These are the activations of a small neural network, seen along a few directions. Each row is one input.
In each table, some parts of the input vary, and every possible input appears once, in random order.
A made-up example of a description, with smaller parts first: one of 8 places around a ring, together with either a single point or (one of 2 separate values, together with one of 4 places along a line) or one of 9 places around a ring.
Shared parts are said once, and a part with two or three values counts as separate values.
In the rows, zero is written as 128.

Other details of the inputs vary at random and push rows far along two fixed directions, the same in every table; ignore that.

Table:
row 1: [156 132 105 105 107 158 161  89 143  89 164 117 113 147 166]
row 2: [121 113 141 128  99 103 132 131 105 146 127 143 100 105 114]
row 3: [128 143 166 138 151 142 161 116  98 114 182  98 142 154 131]
row 4: [117 122 113 121 132 154 128 133 147 119 121 134 133 126 126]
row 5: [195 167  91  66  92 201 200  72 168  36 176  94 113 166 189]
row 6: [119 154 142 142 173 159 142 137 137 129 160  90 176 137 125]
row 7: [136 149 146 136 172 156 118 122 128 120 151 111 136 150 116]
row 8: [171 161 114  87 134 188 141 111 169  76 142  98 128 150 158]
row 9: [117 141 167 161 168 133 166 123  91 124 194  93 144 151 122]
row 10: [138 156 163 138 159 152 151 103 103 125 196 103 136 144 116]
row 11: [154 183 162 132 191 202 170 106 138  67 226 100 173 179 169]
row 12: [114 164 150 162 193 172 132 128 123 125 186  78 192 154 135]
row 13: [ 93 126 169 174 164  98  99 175 102 176 120 115 145 118  93]
row 14: [129  90 106 107  67  81 112 117 111 142  85 173  79  94 133]
row 15: [ 84 105 143 158 152  88 113 167 116 179  98 136 149  99  91]
row 16: [122 107  84 116 100 106 100 127 141 144  76 166 120 114 127]
row 17: [131 167 177 156 186 185 187 115 116 107 240  62 159 165 126]
row 18: [157 125  67  67  87 170 139 102 186  78  93 145 112 125 163]
row 19: [100 122 181 159 139 100 152 149  83 153 152 118 132 127  96]
row 20: [142 132 133 114 117 121 151 131 150 106 123 159 126 123 148]
row 21: [123  96  76 103  95 119 102 124 147 124  73 167 113 113 145]
row 22: [102 101 126 153 115  67  75 157 110 174  65 152 121 103 118]
row 23: [122  98 110 122  69  85 144 132 115 132  96 157  87 112 128]
row 24: [123 126 102 116 118 148 123 135 150 121 115 132 137 127 137]
row 25: [168 111  66  59  59 134 113 112 180  90  52 163  74 112 160]
row 26: [163 156 103 106 120 157 112 108 152 102 124 119 128 150 153]
row 27: [107 139 168 170 186 113 103 151 101 166 142 112 151 137  92]
row 28: [ 67 107 170 186 200 107 109 160  90 178 139 125 162 118  82]
row 29: [108 129 153 158 145  92 104 162 118 168 100 117 142 110 108]
row 30: [169 110  79  59  31 116 155  99 153  88  78 159  76 118 166]
row 31: [ 87  90 113 153 121  73  87 156 113 178  72 161 134  98 112]
row 32: [104 130 166 163 165  97 109 167 111 170 115 110 146 114  98]
row 33: [ 99 138 144 172 167 116 112 141 111 165 136 117 171 129 105]
row 34: [ 88 122 154 169 186 120 115 141 106 164 140 129 156 127  84]
row 35: [ 94 122 174 166 175 114 108 166 105 161 129 118 135 122  87]
row 36: [146  98  87  94  59 100 149 108 149 120  93 155  79 105 147]
row 37: [155 146 116 103 145 181 121 109 149  83 142 112 124 154 155]
row 38: [179 163 144  96 127 190 183  92 136  71 192  83 134 154 153]
row 39: [135 112  90 120  78  81  79 131 138 149  49 166 103 110 135]
row 40: [142 145 139 136 146 151 164  97 123 116 189 103 131 153 130]
row 41: [135 137 169 146 149 130 147 115  91 134 174 112 136 141 106]
row 42: [125 129 105 112 125 161 130 130 154 110 124 129 136 131 137]
row 43: [107  97 135 146 107  67 116 126 100 171 116 157  99 101  91]
row 44: [115  97  84 115 100 108  98 133 139 138  75 162 121 111 139]
row 45: [106 110 153 153 136  95 127 128  97 155 153 127 121 113 104]
row 46: [ 88 149 170 183 190 140 128 160 110 161 168  88 188 134 102]
row 47: [131 147 153 149 154 135 165 110 101 122 184 103 135 155 118]
row 48: [157 143 102 100 123 161 111 115 150  94 123 119 122 147 163]
row 49: [135 121  77  99  83 142 117 128 163 113  89 146 124 121 153]
row 50: [ 94 128 157 156 183 130 134 154 121 155 142 110 163 120  96]
row 51: [124 160 181 155 176 164 166 120 109 119 229  73 151 146 109]
row 52: [191 165  82  70 111 199 128  85 176  60 137 117 115 166 174]
row 53: [136 141  98 120 126 147 118 114 146 121 124 129 146 139 140]
row 54: [168 153 104  86 117 169 131 117 168  88 122 109 123 141 159]
row 55: [130  91  89 101  68  91  87 149 146 138  41 176  79  99 130]
row 56: [143 181 135 129 175 200 158 116 156  96 186  67 188 157 151]
row 57: [ 91  91 150 165 126  40 103 158  99 183  83 203 117 100  95]
row 58: [167 116  55  72  54 128  91 110 168  95  55 161  89 123 181]
row 59: [101 103 136 146 121  80  89 171 115 171  76 149 113 104 101]
row 60: [108 119 165 151 141  96 144 135 105 158 156 115 124 106  93]
row 61: [188 159  53  57  98 217 142  70 193  47 139 126 126 164 186]
row 62: [131  95 113 103  64  78 126 124 120 148  80 166  78  84 122]
row 63: [134  94 105 104  56  72 126 114 114 139  71 177  81 113 126]
row 64: [ 97  91 142 149 102  56 115 168 117 162  79 199 109  95 114]
row 65: [105 102 136 145 140  91  86 154 108 159  90 146 117 113 110]
row 66: [ 90 139 184 188 180 105 104 175  97 177 138  99 161 124  91]
row 67: [133 121 157 133 114 123 147 131 101 128 148 123 119 125 115]
row 68: [167 129 117  94  93 152 147  94 125  86 147 127 110 141 158]
Description of these inputs: one of 4 places along a line, together with either a single point or one of 6 places around a ring or (one of 2 separate values, together with one of 5 places along a line).
The inputs of row 8 and row 52 match in every part but the place on the line of 4. If row 6 is changed in the same way as row 8 into row 52, which row does it become?
Answer: row 53
The inputs of row 61 and row 21 match in every part but the place on the line of 4. If row 63 is changed in the same way as row 61 into row 21, which row does it become?
Answer: row 3
A walk changes only the place on the line of 5. It starts at row 4 and steps to row 42. List the rest of the walk in order.
Answer: row 24, row 49, row 46
Which other rows does row 16 become when the choice among 2 separate values takes its other values? List them by row number.
Answer: row 27
A walk changes only the place on the line of 4. It starts at row 54 and steps to row 59. List the rest of the walk in order.
Answer: row 48, row 27

Table:
row 69: [108 171 187 179 226 166 123 144 107 151 198  56 188 153  96]
row 70: [171 139 116  83  98 156 165  96 142  75 144 116  96 145 160]
row 71: [103  91  90 126  92  81  97 146 138 165  52 165 118  94 116]
row 72: [111 104 109 126 116  97 111 150 144 151  68 165 121 102 114]
row 73: [137 151 110 120 151 180 133 118 151  92 153 113 159 157 161]
row 74: [ 88  71 155 155  82   5 110 168  81 201  60 194  88  72  85]
row 75: [144 133 124 118 107 134 156 103 131 106 160 139 112 134 145]
row 76: [ 99 100 109 141 127  87  99 145 129 165  76 170 129 103 106]
row 77: [173 113  97  80  48 108 145 105 141  94  89 163  76 125 158]
row 78: [154 168 106 106 159 207 147  98 166  75 173 102 163 167 162]
row 79: [170 134 106  96  74 133 155  91 133  94 131 125 101 139 155]
row 80: [171 141 103  85  92 160 166  83 140  80 150 103 102 147 161]
row 81: [185 148  99  71  74 170 173  89 169  60 156 131  97 143 179]
row 82: [112  86 121 128  81  82 130 128 110 155 107 153  95  89 110]
row 83: [141 118  81  90  91 137 120 127 172 106  75 158 115 119 153]
row 84: [ 96 163 178 182 219 168 141 151 108 143 199  62 201 154 111]
row 85: [152 160 151 122 161 200 178  88 129  79 230  88 145 161 146]
row 86: [155 110  90  90  50  97 135  97 133 111  95 180  83 116 158]
row 87: [ 77 110 180 185 177  76  85 186  93 194 101 130 145 104  77]
row 88: [149 155 109 102 138 187 143 120 168  83 141 111 150 150 163]
row 89: [ 88  99 164 163 134  83 135 146  77 176 135 123 117 108  76]
row 90: [142 107  71  97  75 113  78 127 151 119  58 170  99 118 158]
row 91: [122 128 107 126 137 142 118 129 144 121 119 138 146 135 141]
row 92: [124  69 104 122  46  32 108 128 102 161  44 205  67  95 119]
row 93: [126 142 114 127 142 159 132 127 146 117 137 104 158 140 141]
row 94: [151  93  85  87  56  96 131  98 131 112  81 172  68 118 150]
row 95: [ 89 101 135 161 131  72  77 166 106 189  74 141 128  99  96]
row 96: [107 131 158 156 163 120 100 164 115 150 119 117 145 126 115]
row 97: [125 148 139 143 165 143 111 134 128 144 138  97 151 133 111]
row 98: [117 118 115 136 118 110  89 148 126 151  90 129 127 115 128]
row 99: [ 73 133 199 206 227 100  92 172  80 195 156 107 173 128  66]
row 100: [152 140 116 110  94 141 163 101 139 101 161 118 111 130 148]
row 101: [148 158 122 122 163 171 115 113 146 108 151 110 145 152 136]
row 102: [116 162 172 166 212 165 115 139 113 133 186  85 177 159 116]
row 103: [169 135  92  83  55 131 153  88 144  93 125 139  96 127 165]
row 104: [171 134  72  71  80 150 107 112 180  90  73 152  96 125 160]
row 105: [126 138 169 134 153 150 166 127 106 116 181 101 128 143 111]
row 106: [ 64  84 150 175 140  54  92 191 100 196  64 163 137  88  90]
row 107: [ 67 104 222 201 191  76 141 175  61 196 173 117 146 100  57]
row 108: [ 99 142 200 177 205 145 161 131  74 144 220  88 156 151  85]
row 109: [156 187 121 115 179 222 164  99 164  82 200  64 181 170 151]
row 110: [149 156 127 112 147 168 118 126 155 103 133 110 139 142 142]
The inputs of row 98 and row 90 match in every part but one. If row 82 is changed in the same way as row 98 into row 90, which row does it become?
Answer: row 85
Describe the family of inputs behind these rows.
Answer: one of 3 separate values, together with either one of 6 places around a ring or (one of 2 separate values, together with one of 4 places along a line)
Which other rows does row 72 become when the choice among 3 separate values takes its other values? List them by row number.
Answer: row 76, row 109
Which other rows does row 75 become when the choice among 3 separate values takes its other values? List them by row number.
Answer: row 81, row 100
A walk changes only the place on the ring of 6. It starts at row 105 and steps to row 107. List the rest of the walk in order.
Answer: row 81, row 74, row 77, row 70
